Each row below is a small network's average activation on inputs in which a field has the value named, seen along a few directions.
Values that are neighbours, or in one group, have similar rows; names and order tell nothing.

Field M:
m4: [ 29.5 -16.1  55.1  18.8  21.7  -4.9 -17.4  35.1 -58.5 -29.7 -45.9  27.4
 -16.3   7.5  21.9   8.6 -59.8 -43.7   4.1 -12.9  -1.7]
m6: [  3.0  -2.7 -15.5  10.0  50.5  -9.3  -4.9 -10.3   7.4  13.8 -46.4  42.1
  16.6  60.1  -2.3  50.0  37.9 -35.4  21.3 -20.2 -57.1]
m8: [-31.5  29.8  19.9 -67.5 -69.5  16.0  10.1  12.2  -3.7  20.8 -33.7 -30.9
  35.9   5.2 -45.7  42.7 -13.4  45.6  54.0  -8.9   7.6]
m10: [-65.5 -27.9 -24.7  40.3 -40.6   6.2  31.0  -4.9  14.2 -16.7  43.2  27.1
  28.8  14.3  54.4  -8.9  37.8   0.1 -41.3  21.5   6.1]
m2: [ 44.2 -48.3  11.8 -26.8  64.1 -34.9 -27.1 -26.9 -72.3  36.5   6.5 -45.4
 -26.4  28.7  -5.0 -18.9  13.7  -4.4  14.9 -25.4  24.2]
m3: [ 24.7 -12.8  16.9 -17.3  60.3  18.9  -4.8  66.6 -18.6  35.9 -11.1  11.6
  26.8  -8.3  10.7 -17.8 -10.0  18.4 -26.2 -21.7  -8.7]
m7: [ -1.0  48.1 -37.1  31.5  -9.4  30.1  -7.8  -1.6 -13.3 -54.9  50.6   0.4
  -5.1 -33.2  -9.3   2.1  -8.8  30.8 -29.1  24.5 -35.4]
m5: [-43.2  40.2 -43.4  -2.8  -3.3 -27.8  -2.5 -37.6  31.5 -33.8  37.0  -4.9
  -1.6 -43.1 -29.1 -28.7   1.0 -32.2 -15.7  21.4  52.2]
m9: [ 50.8 -35.6  14.9 -18.9 -65.2 -16.2  25.8   8.9  53.3  -5.8  16.6  27.3
  -3.3  -6.4  -3.0 -23.1  -3.7  29.6  60.3 -22.8  -3.2]
m1: [-11.0  25.3   2.2  32.7  -8.6  21.8  -2.6 -41.3  59.9  34.0 -16.7 -54.7
 -55.4 -24.7   7.3  -6.0   5.4  -8.9 -42.3  44.4  15.9]
The values of M form 3 separate groups.
List the group mates of m10, in the order listed.
> m7, m5, m1
List the group mates of m3, in the order listed.
> m4, m6, m2

Field H:
h8: [ 24.0 -26.4  28.7   2.5  40.0 -14.2 -14.1  -0.5  -6.4  42.6 -43.5 -24.5
 -35.0  25.6   5.1  -3.9   3.2 -27.7   4.0  -6.8   7.2]
h6: [-46.5   6.3 -46.3   5.3  -3.7   7.1   3.5 -57.8  -2.5  15.1  59.9 -49.6
   1.4 -10.0   7.9 -12.4  45.9  25.5 -45.5  29.6  26.4]
h7: [-12.8   7.8  -3.1 -34.2  72.0 -32.9 -16.7   7.1 -16.5  15.3 -33.7  16.7
  25.4   6.8 -24.7   0.6  -3.4 -51.9   5.4 -23.7  29.4]
h3: [ 37.1  -1.8  34.4   4.8  26.4  25.4 -21.2  35.4 -89.2 -21.6 -13.8   4.0
   1.5   5.8  12.2  22.6 -44.0  15.9  -5.0 -13.5 -32.9]
h4: [  2.4  55.3  -1.2  13.8 -14.4  16.2 -14.6  -2.9  21.0 -21.8   5.1 -38.1
 -42.5 -55.5 -27.7 -17.4 -37.5   2.1 -21.3  32.8  16.3]
h5: [ 29.9   2.8   0.3 -35.9 -54.1  -7.4  13.3 -36.2  44.9  10.2 -22.2   7.1
   4.4  23.8 -34.5  40.6  15.6  24.7  79.9 -20.5 -31.0]
h1: [-11.4   7.3 -34.8  30.2  -7.6 -38.9   0.4 -27.9  12.6 -68.5  28.2  47.0
  -6.9   0.7  -6.3  -8.8   4.9 -48.9  15.1   3.3   0.7]
h2: [ 23.2 -34.6   7.5 -10.6  30.9   2.4   2.3  54.1 -27.7  15.6  19.6  13.2
  21.0   3.0  16.1 -29.3   3.0  25.4 -10.0 -22.3  -5.1]
h9: [ -5.8 -29.2  41.0 -29.9 -77.9  12.4  27.0  22.3  10.7  18.0  -4.0  -7.3
  19.3  -7.4  16.8  -5.1 -19.3  39.1  22.6  -6.4  27.0]
h10: [-40.2  12.5 -26.4  54.1 -11.5  30.0  20.2   6.3  53.3  -5.1   4.4  31.5
  11.3   7.3  35.1  13.2  31.6  -4.2 -45.3  27.3 -38.1]
The values of H form 3 separate groups.
List the group mates of h5, in the order listed.
> h9
List the group mates of h1, in the order listed.
> h6, h4, h10
